A small network was shown many inputs. Here are its activations along a few directions, one row for each input.
Each table varies a few parts of the input and shows all the possible inputs, shuffled.
Descriptions start from the smaller parts, as in this example, which fits no table here: values(2) and (point or line(11) or (line(4) and ring(8))).
Shared parts are said once, and a part with two or three values counts as separate values.

Other details of the inputs vary at random and push rows far along two fixed directions, the same in every table; ignore that.

Rows:
R1: [ 10 -27   0  -1   5  -7 -12  -4  15   3  -1]
R2: [-15  37   0  24  11   8  -7  -4   4   8  -1]
R3: [  7 -28   0  -5   4 -12  -7  -3  18  10   5]
R4: [-2 -5 -5  2  5 -3 -3  0 15  7  3]
R5: [  3 -12   8  -2  -1  -6  -1  -2  -5   0  -2]
R6: [  5  22   0 -20 -20   7  22   3 -31 -19  -2]
R7: [  4 -17   8  -4   1  -8   4   0  -5   3   2]
R8: [-10  46 -16  16  18  14 -17 -10  22  12   6]
R9: [ 10 -35   3 -13  -5 -14   1   2   6   4   5]
R10: [ 0  1  0 -6 -6  1  5  3 -4 -6 -1]
R11: [ 0 -8 -3 -1  3 -1 -9  0 19  4  4]
R12: [  5 -22   1   2   6 -14 -10  -2  12  10   3]
R13: [  0 -19  -9  10  -8  22   0  13  -1   3  12]
R14: [-2 13 -4  3  2  8 -2 -1  1 -4 -7]
R15: [  9 -25   2   2   6  -7 -14  -5  12   3  -3]
R16: [  4   1   5 -11 -16   0  17   6 -25 -17 -11]
R17: [  0  22   3  -5  -3   5   7  -2 -20  -4   3]
R18: [  4 -14   1   0   3  -5  -9  -2  13   3   1]
R19: [-5  5  6  3  1  1  5  2 -7 -2  3]
R20: [ -7  40 -11  18  17   9 -17 -10  14  11   3]
R21: [ -3   8   1  -4  -4   4  11   7 -13 -11  -4]
R22: [  3 -16   9  -4  -2 -12   3   1 -11   4   2]
R23: [  6 -16   3  -7  -4  -7   7   1  -5  -3   0]
R24: [  7 -28   2  -6   1 -15  -5  -1  10   9   4]
R25: [ -4  18   1 -12 -17   8  21   6 -25 -19 -10]
R26: [-10  34   0  24  11   9  -7  -5  -3   6  -9]
R27: [ -2   8   1 -19 -19  10  27  12 -24 -21  -4]
R28: [-4 10 -1 -2 -4  1  2 -1 -6 -5 -6]
R29: [-10  11  -6  16  15   2 -14  -5  24  11   4]
Each input here is: point or (line(4) and (point or line(6))).
A walk changes only the line(6) part. It starts at R24 and steps to R3. List the rest of the walk in order.
> R29, R10, R28, R1

Rows:
R30: [-12  34  -7   2  11   9  -5  -7  22   6   5]
R31: [ -3  -6  10   3 -17   2  20  12 -30 -12 -14]
R32: [  6 -22   5   5  10  -8 -12  -3   3  17  17]
R33: [ -1 -25   3  11   5 -14  -6   6   8  18   6]
R34: [ 11 -26  -5   6   9   6 -16  -5   9   3   3]
R35: [-15  29   9  13  11   0   5   0  -5   5   2]
R36: [ -3  33 -12   0  -2  17  -3  -2   0   5  11]
R37: [ 11  13  11 -21  -9 -27  14  -8 -29 -10 -19]
R38: [  4 -19  -2  -7   6   0 -13  -3  32  -5   2]
R39: [ -9  18 -10  22   1  15   0   6  -4  -3 -16]
R40: [-10  18  -4  20  18  12 -11  -6  17  -1  -9]
R41: [ -7  22   4  21   7  12  -5  -4 -12   3   0]
R42: [ 17 -53  -2 -25 -23  -5   8  13   2 -15  -4]
R43: [ -1 -25  15   8  13  -8 -10  -7  16   4   1]
R44: [-14  34  -1   4   8   1   6  -3   5   5   8]
R45: [ 11 -11   2  -7  10 -22 -23 -20  17   1 -13]
R46: [  8 -18  -5  -3   7  -7 -11  -6  13  18  23]
R47: [ -3   2  -2 -13 -19  -3  26  13 -24  -5   2]
R48: [  0   3  -7 -20 -23   6  22  12 -17 -10  -3]
R49: [ 11  -1  -3 -21 -22  15  14   7 -23 -23  -1]
Describe the family of inputs behind these rows.
> values(2) or (values(3) and ring(6))
Change only the ring(6) part in R40. List by row number the other rows that result.
> R30, R35, R38, R43, R44

Rows:
R50: [ -5  -1   6  11  12 -11  -9  -8  13   8  -7]
R51: [-10  27   2   8   3  -7   5  -1  -6   5  -7]
R52: [  1 -15   3   9  19 -17 -17  -7  22  20  11]
R53: [ 13 -48   5 -31 -25  -7  21  14 -13 -12   4]
R54: [ 12  -2  -2 -48 -33   7  30   7 -30 -35  -3]
R55: [  4 -22  -9  14  12   6 -19  -2  24  14   8]
R56: [-12  33  -7   8  -3  17  13   9 -11  -3   5]
R57: [ -4  55  -3 -11  -1   3   7  -9 -10 -11 -11]
R58: [ 21 -54  14 -23 -13 -16   9   0 -21 -10  -2]
R59: [  2 -20  -5  12   9   6 -19  -2  24  18  17]
R60: [-11  43   4  11  -1   8   8  -1 -26  -1  -4]
R61: [  2 -21  -6  14  11   3 -21   0  27   9   4]
R62: [  0  -2   4  15  11  -8 -15  -6   9   5  -7]
R63: [-14  27  -5  11  -1  16   7   6  -3  -5  -8]
Describe the family of inputs behind these rows.
> values(2) and (point or ring(6))
Changing only the values(2) part turns R54 into R57. The same change can be made to R56. Which row results?
> R52
Change only the ring(6) part in R59. List by row number the other rows that result.
> R53, R55, R56, R61, R63
